These are the activations of a small neural network, seen along a few directions. Each row is one input.
In each table, some parts of the input vary, and every possible input appears once, in random order.
Descriptions start from the smaller parts, as in this example, which fits no table here: one of 6 places along a line, together with either a single point or (one of 2 separate values, together with one of 5 places around a ring) or one of 11 places along a line.
Shared parts are said once, and a part with two or three values counts as separate values.
(in the rows, 128 means zero)

Other details of the inputs shift rows strongly along two fixed directions, in all tables alike. That doesn't count.

A family of inputs:
x1: [104 155 138  99  66 112 122 113 136  97 137 108 160 144]
x2: [201  97  84 202 225 133 170 130 149 115 113 122 120 101]
x3: [137  99 133 156 154 138 115 149  96  81 143 131  94  92]
x4: [127 104 157 162 162 143 125 152  84  97 110 108  94  95]
x5: [148 106 148 150 163 141 100 179 120 116  87 119 110 129]
x6: [172  84  58 174 226 135 149 138 145 130 136 166 105 100]
x7: [ 86 115 201 130  92 138  76 190 107 105 105 100 136 137]
x8: [105 167 156 127  79 105  83 138 121 162 134 124 136 164]
x9: [ 96 167 101  64  95 114 152  76 156 176 151 165 144 164]
x10: [200 131  76 148 178 118 199  76 185 173 150 138 154 118]
x11: [127  99 161 162 153 148 123 148  86  98 118 110 103  94]
x12: [ 90 158 110  70  83 114 156  78 162 182 174 165 161 154]
x13: [166 140 100 137 141 129 159  99 152 138 110 109 145 126]
x14: [153 132 117 156 150 131 169 101 158 135 135 118 144 129]
x15: [102 156 115  70  94 130 159  75 151 202 138 143 167 154]
x16: [214  86  69 161 212 136 140 135 118 111 142 151  96  69]
x17: [ 78 121 184 125  89 124  74 195 106  76 117 115 111 154]
x18: [ 63 133 183 141  78 121  86 164 100  37 113  85 131 137]
x19: [ 91 159 109  82  95 120 158  80 162 175 171 171 150 157]
x20: [184 139  69 121 172 117 189  80 155 163 178 174  99 112]
x21: [146 102 147 164 172 141 112 184 126 118 104 123 109 127]
x22: [176 124 113 123 150 134 137 141 153 171 122 144 137 135]
x23: [147  91 133 151 142 127  98 185 129 103 130 140 115 124]
x24: [ 82 114 182 111  69 130  53 201  97  73 109 103 125 147]
x25: [130 122 104 125 162 140 150 106 136 167 106 145 133 131]
x26: [150 153 109 151 139 110 128  96 100 163 150 132 113 107]
x27: [118 199 118 117  69  87 147  53 155 179 158 120 165 163]
x28: [118 182 117  52  77 109 166  60 143 168 168 152 119 149]
x29: [ 98 163 139  96  63 112 119 113 135  93 127 106 150 147]
x30: [147  95 144 146 154 146 114 147  81 103 107 103 111  85]
x31: [ 68 127 208 115  86 143  85 153  59  76  88  81 107 118]
x32: [205  85  77 170 209 131 150 129 125 118 155 159  97  70]
x33: [159 140 110 140 150 126 162  97 153 134 109 112 137 133]
x34: [127 114 108 138 159 143 160 107 146 172 133 150 138 128]
x35: [ 93 152 126  81  94 126 166  75 159 204 150 147 165 150]
x36: [100 150 146 114  72 110 130 114 139  98 149 117 160 141]
x37: [177  81  56 155 209 139 132 138 137 131 132 158 123  97]
x38: [ 78 117 186 127  80 131  75 191 108  81 126 119 118 153]
x39: [167  79  80 188 231 147 154 143 135 145 106 147 109  95]
x40: [ 74 126 199 112  77 146  83 155  58  80  90  77 114 112]
x41: [119  92 122 150 164 152 105 155 103 119  82 114 125 107]
x42: [174  95  64 207 221 127 113 130 122 157 119 145 110  95]
x43: [ 67 115 213 123  82 142  87 155  65  82 113  81 123 106]
x44: [156 101 118 142 150 133  88 189 124  96 109 132 104 124]
x45: [156 101 137 150 159 146  95 185 120 117  87 114 114 119]
x46: [115 191 116  74  67  98 165  64 170 142 149 139 154 169]
x47: [144 106 124 136 147 134 104 151  90  81 121 120  93  89]
x48: [113 180 120  94  68 104 172  67 174 144 172 145 160 166]
x49: [ 76 141 124  84  87 128 107 120 124 130 129 134 139 144]
x50: [128 166 140  91  93 124 164 103 175 199 153 156 145 174]
x51: [127 176 124  80  74 116 173  62 166 171 144 110 176 160]
x52: [ 75 125 187 110  75 126  60 192 100  72  99 109 110 158]
Each input here is: one of 4 separate values, together with either a single point or (one of 2 separate values, together with one of 6 places around a ring).
Q: Changing only the choice among 4 separate values turns x26 into x42. The same change can be made to x16. Which row results?
A: x37
Q: Changing only the choice among 4 separate values turns x48 into x38. The same change can be made to x27. Which row results?
A: x8
Q: Change only the choice among 4 separate values in x47. List by row number the other rows that result.
A: x29, x44, x49
Q: Change only the choice among 2 separate values in x23. List by row number the other rows that result.
A: x7
Q: Change only the place on the ring of 6 in x34. List by row number the other rows that result.
A: x15, x25, x35, x39, x41
Q: Change only the place on the ring of 6 in x30. List by row number the other rows that result.
A: x4, x11, x31, x40, x43

A family of inputs:
x53: [155  72 105 174 196 146 116 160 100  89 126 135  97  78]
x54: [153  74 117 182 201 153 122 164 115 107 101 119 119  92]
x55: [138  89 104 186 186 137 108 152 114  81 106 113 119  97]
x56: [119 155 110 115 102 109 140  92 153 143 144 132 157 149]
x57: [ 93 143 177 124  81 129 103 148 125 114 117 103 140 154]
x58: [127 156 122  95 104 122 164  86 147 136 139 126 138 139]
x59: [ 92 143 168 114  75 119  94 149 105  93 140 115 120 138]
x60: [126 148 126  93 105 132 162  82 136 152 139 127 139 128]
x61: [118 152 125  95 109 121 147  93 128 160 158 152 123 131]
x62: [102 131 162 109 101 131  90 160 114 134 117 123 122 145]
x63: [129 153 138 111 110 121 150 108 148 177 136 132 141 151]
x64: [118 141 167 120 100 127 118 135 103 112 115  96 122 122]
x65: [120 106 138 134 126 130  92 177 126  97 110 129 127 134]
x66: [130 101 142 160 163 144 117 153 107 120 100 118 120 114]
x67: [ 91 139 169 107  76 129  84 166 121 116 118 120 128 157]
x68: [132 119 146 137 122 128 114 145 115  77 111 100 129 118]
x69: [119 111 148 151 129 131 109 160 130  94 108 110 138 132]
x70: [142  86 121 179 185 144 120 167 126  89 100 115 120 108]
x71: [125 104 124 168 162 135 110 138 100 114 108 116 119 102]
x72: [128 148 113  99  97 108 147 103 147 133 163 151 135 144]
x73: [120 144 126  89 112 130 136 112 137 179 134 155 131 151]
x74: [148  76  99 190 200 145 113 149 106  99 107 118 117  81]
x75: [213 120  29 138 203 117 204  78 179 172 172 191 113 112]
x76: [121 159 121 116 105 111 141  92 138 170 143 128 140 142]
x77: [130 157 133  96 107 127 162  85 128 158 134 129 132 130]
x78: [ 87 147 159 131  81 119  93 137 110 104 123  98 141 144]
x79: [213 118  32 131 209 126 191 101 192 192 150 194 123 126]
x80: [109 151 171 114  78 125 112 134 110  98 119  94 131 138]
x81: [128 159 131  98 104 112 140 101 135 159 162 147 120 136]
x82: [113 139 118  83 112 132 140 115 143 172 139 153 140 145]
Q: Changing only one part turns x66 into x61. The same change can be made to x70. Which row results?
A: x75
Q: What do these inputs look like to the network?
A: one of 5 separate values, together with one of 6 places around a ring
Q: A walk changes only the place on the ring of 6. It starts at x74 and steps to x55. List the rest of the walk in order.
A: x56, x78, x76, x71
Q: Change only the choice among 5 separate values in x81. List by row number the other rows that result.
A: x62, x63, x64, x76
Q: A walk changes only the place on the ring of 6. It starts at x82 and steps to x79. List the rest of the walk in order.
A: x65, x67, x62, x73
